A small network was shown many inputs. Here are its activations along a few directions, one row for each input.
Each table varies a few parts of the input and shows all the possible inputs, shuffled.
Descriptions start from the smaller parts, as in this example, which fits no table here: line(6) and (point or line(9) or (values(2) and ring(8))).
Shared parts are said once, and a part with two or three values counts as separate values.

A family of inputs:
x1: [-345 341 97 362 32 503 -304 -312 155 -174 363 255 -14]
x2: [372 -331 -161 -392 43 -667 255 408 -158 180 -295 -261 91]
x3: [488 -553 -262 -183 63 -85 373 216 -271 373 -233 -474 36]
x4: [334 -459 -437 -397 27 418 98 217 -258 143 -140 303 -275]
x5: [372 -315 -146 -383 70 -644 269 382 -149 165 -281 -265 79]
x6: [606 -589 -276 -193 49 -117 361 276 -240 320 -192 -487 42]
x7: [388 -330 -162 -401 60 -656 271 418 -151 154 -297 -264 98]
x8: [290 -202 165 312 -75 -259 268 -75 -6 189 -87 -830 147]
x9: [-312 243 -103 -397 30 186 -316 96 84 -172 96 813 -97]
x10: [218 -193 201 303 -54 -239 300 -86 -66 199 -70 -830 146]
x11: [328 -172 180 305 -64 -246 275 -71 -30 153 -86 -816 161]
x12: [-135 219 351 621 -44 40 -1 -304 121 -109 215 -428 54]
x13: [-149 282 340 633 -39 66 -14 -350 135 -103 166 -401 72]
x14: [284 -428 -454 -382 17 438 77 171 -227 187 -193 309 -276]
x15: [-351 399 89 375 31 528 -316 -355 172 -164 311 275 7]
x16: [110 -197 -308 -585 49 -88 -22 354 -152 -3 -243 541 -211]
x17: [599 -522 -276 -178 52 -85 348 228 -229 324 -240 -468 53]
x18: [-240 52 -229 -189 29 736 -208 -109 -63 22 174 591 -204]
x19: [-313 227 -113 -404 2 165 -333 124 76 -152 74 819 -82]
x20: [559 -557 -295 -175 42 -101 341 228 -208 363 -245 -479 38]
x21: [110 6 303 91 -96 -806 222 75 52 -4 -145 -620 218]
x22: [128 -213 -321 -602 41 -102 -21 393 -153 -14 -261 544 -189]
x23: [328 -396 -435 -382 25 449 82 171 -246 147 -189 319 -261]
x24: [214 -424 -425 -384 41 456 109 157 -294 198 -184 317 -285]
x25: [-520 542 246 160 24 5 -356 -204 276 -312 244 475 101]
x26: [-340 427 480 420 -86 -478 -52 -212 245 -253 91 -202 161]
x27: [-499 528 235 146 15 -10 -356 -169 273 -320 223 476 122]
x28: [-128 72 -241 -187 8 723 -233 -91 -10 -29 161 596 -175]
x29: [128 6 304 80 -80 -797 237 87 57 -30 -152 -624 224]
x30: [-517 530 236 154 -1 -16 -373 -180 270 -291 227 480 115]
x31: [108 -214 -318 -592 22 -109 -38 383 -160 14 -262 547 -197]
x32: [-462 386 108 372 50 543 -290 -373 125 -117 329 258 -19]
x33: [-173 47 -258 -187 4 717 -239 -95 8 8 160 585 -189]
x34: [-191 261 327 641 -48 55 -20 -356 161 -69 166 -417 59]
x35: [340 -240 186 293 -71 -272 289 -23 -42 148 -39 -840 149]
x36: [-122 12 -242 -202 14 695 -219 -46 -26 -36 213 581 -195]
x37: [-292 226 -116 -414 21 171 -315 135 82 -182 74 816 -73]
x38: [108 19 320 97 -68 -786 234 52 60 -19 -134 -622 206]
x39: [-322 424 479 411 -71 -471 -37 -200 247 -280 83 -207 167]
x40: [-343 437 493 425 -61 -459 -38 -234 250 -269 103 -205 148]
x41: [-396 381 75 380 26 522 -322 -362 193 -131 311 260 -6]
x42: [-260 270 363 630 -27 79 14 -366 98 -57 186 -421 54]
- Changing only one part turns x36 into x4. The same change can be made to x33. Which row results? => x14
- Changing only one part turns x17 into x11. The same change can be made to x20. Which row results? => x8
- What is each input in this table made of? => ring(6) and (values(3) or line(4))
- List by row number the other rows that have the ring(6) part in common with x1. => x15, x25, x27, x30, x32, x41

A family of inputs:
x43: [448 -405 -116 -135 2 -340 325 213 -165 240 -251 -510 63]
x44: [-638 565 49 148 27 644 -524 -303 222 -337 337 913 -145]
x45: [63 -30 49 87 -7 -103 69 -20 6 44 -25 -213 64]
x46: [73 -22 59 70 -5 -146 60 12 12 6 -9 -187 61]
x47: [12 5 72 43 -12 -166 54 4 9 9 -33 -150 46]
x48: [404 -380 -93 -181 -2 -406 320 239 -164 209 -263 -453 52]
x49: [435 -420 -97 -143 -11 -339 343 223 -189 219 -254 -496 14]
x50: [-662 561 42 103 38 673 -526 -297 213 -293 397 888 -106]
x51: [-648 567 74 81 -16 671 -528 -307 236 -322 368 895 -124]
x52: [52 -39 67 79 -19 -102 87 -13 -18 20 -27 -200 14]
x53: [462 -402 -105 -154 5 -385 320 249 -162 204 -239 -487 61]
- What is each input in this table made of? => values(3) or (values(2) and line(4))
- Change only the line(4) part in x52. List by row number the other rows that result. => x45, x46, x47
- Which other rows belong to the same alternative as x50? List them by row number. => x44, x51

A family of inputs:
x54: [167 -270 -378 -578 75 -81 29 353 -174 111 -250 420 -126]
x55: [-341 309 128 420 -5 612 -243 -406 160 -25 381 31 51]
x56: [507 -431 -144 66 18 42 298 54 -143 305 -63 -649 119]
x57: [-333 438 341 139 5 -581 -152 -12 229 -319 66 133 152]
x58: [326 -436 -347 -73 70 509 180 39 -261 287 -54 -118 -158]
x59: [-135 37 -239 -439 -1 267 -219 152 -27 -150 -77 844 -243]
x60: [-476 474 126 -120 20 4 -354 -71 225 -243 222 581 113]
x61: [-6 -116 -219 60 -15 851 -89 -166 -117 37 124 296 -309]
x62: [331 -252 -154 -458 31 -559 142 404 -75 123 -219 -114 135]
x63: [156 -96 271 413 -97 -248 298 -172 -19 89 -98 -772 63]
x64: [-161 280 323 695 -14 50 -46 -368 169 -99 183 -415 117]
x65: [-35 63 291 -126 -87 -867 155 193 33 -116 -215 -236 85]
- What is each input in this table made of? => values(2) and ring(6)
- Changing only the ring(6) part turns x62 into x54. The same change can be made to x56. Which row results? => x58

A family of inputs:
x66: [-316 220 -12 -52 20 254 -222 -72 42 -135 97 500 -115]
x67: [-381 296 7 -209 14 27 -282 11 120 -170 90 608 -17]
x68: [53 -96 -206 -342 17 160 -74 160 -64 16 -9 360 -77]
x69: [85 -138 -239 -256 24 311 -47 93 -84 67 23 273 -111]
x70: [224 -152 172 92 -52 -538 287 82 -56 78 -169 -601 109]
x71: [301 -257 113 249 -51 -186 302 -41 -71 230 -74 -803 128]
x72: [-315 234 -32 -85 34 253 -247 -65 67 -104 152 485 -37]
x73: [50 -114 -192 -313 3 163 -53 153 -90 -17 -62 372 -152]
x74: [84 -156 -225 -226 10 314 -25 85 -110 35 -29 284 -187]
x75: [157 -203 -271 -151 0 539 -19 -5 -102 143 32 148 -124]
x76: [-237 283 253 564 -32 365 -121 -400 156 -137 259 -110 20]
x77: [-7 -37 -165 -463 0 -60 -101 235 -13 -54 -62 481 -48]
x78: [248 -203 146 185 -48 -398 312 24 -75 124 -133 -679 75]
x79: [395 -385 -234 -37 39 119 200 88 -165 274 -122 -339 -1]
x80: [331 -318 -207 -144 67 -97 181 182 -145 197 -136 -219 15]
x81: [221 -139 159 48 -28 -535 254 100 -32 111 -125 -613 178]
x82: [-385 284 27 -178 0 28 -258 5 97 -201 35 623 -95]
x83: [304 -271 128 296 -74 -190 334 -61 -94 197 -115 -792 61]
x84: [-278 187 -64 2 42 411 -211 -133 46 -54 188 398 -64]
x85: [-277 172 -43 35 28 412 -186 -141 20 -84 134 411 -144]
x86: [245 -189 132 139 -25 -395 280 43 -52 157 -90 -690 144]
x87: [-419 512 307 188 -28 -247 -275 -147 284 -278 169 203 150]
x88: [-244 295 229 521 -14 367 -157 -388 182 -108 311 -121 100]
x89: [156 -221 -256 -119 -14 541 4 -14 -129 112 -18 159 -200]
x90: [393 -403 -223 2 22 118 224 74 -190 240 -169 -329 -71]
x91: [175 -83 203 -38 -66 -740 264 139 -11 12 -226 -486 140]
x92: [301 -290 -166 -198 45 -240 183 236 -150 113 -220 -125 -20]
x93: [-352 428 299 362 -25 -23 -206 -231 207 -251 188 99 53]
x94: [-416 505 331 228 -45 -248 -242 -156 262 -309 114 219 71]
x95: [-356 438 275 320 -8 -21 -240 -221 232 -221 242 85 132]
x96: [247 -224 -130 -324 29 -450 164 307 -99 43 -275 -6 12]
x97: [-198 116 -93 109 22 646 -171 -232 25 19 206 269 -69]
x98: [-321 378 249 410 1 136 -201 -289 207 -176 284 3 105]
x99: [250 -206 -139 -357 48 -449 140 317 -75 78 -225 -17 83]
x100: [-315 367 273 453 -17 135 -166 -300 181 -206 230 15 24]
x101: [173 -71 190 -80 -43 -737 232 154 12 46 -180 -498 208]
x102: [304 -272 -175 -233 63 -240 159 248 -125 148 -170 -136 50]
x103: [329 -336 -197 -107 49 -97 206 169 -170 163 -184 -209 -56]
x104: [-12 -54 -152 -434 -14 -56 -80 229 -37 -87 -115 494 -122]
x105: [-196 100 -71 143 7 646 -144 -240 -1 -11 153 281 -149]
- Changing only one part turns x86 into x84. The same change can be made to x78. Which row results? => x85
- Changing only one part turns x68 into x102. The same change can be made to x69. Which row results? => x80
- What is each input in this table made of? => values(2) and line(4) and line(5)
- A walk changes only the line(5) part. It starts at x94 and steps to x82. List the rest of the walk in order. => x104, x96, x91
- Change only the values(2) part in x79. List by row number the other rows that result. => x90
- Change only the values(2) part in x74. List by row number the other rows that result. => x69
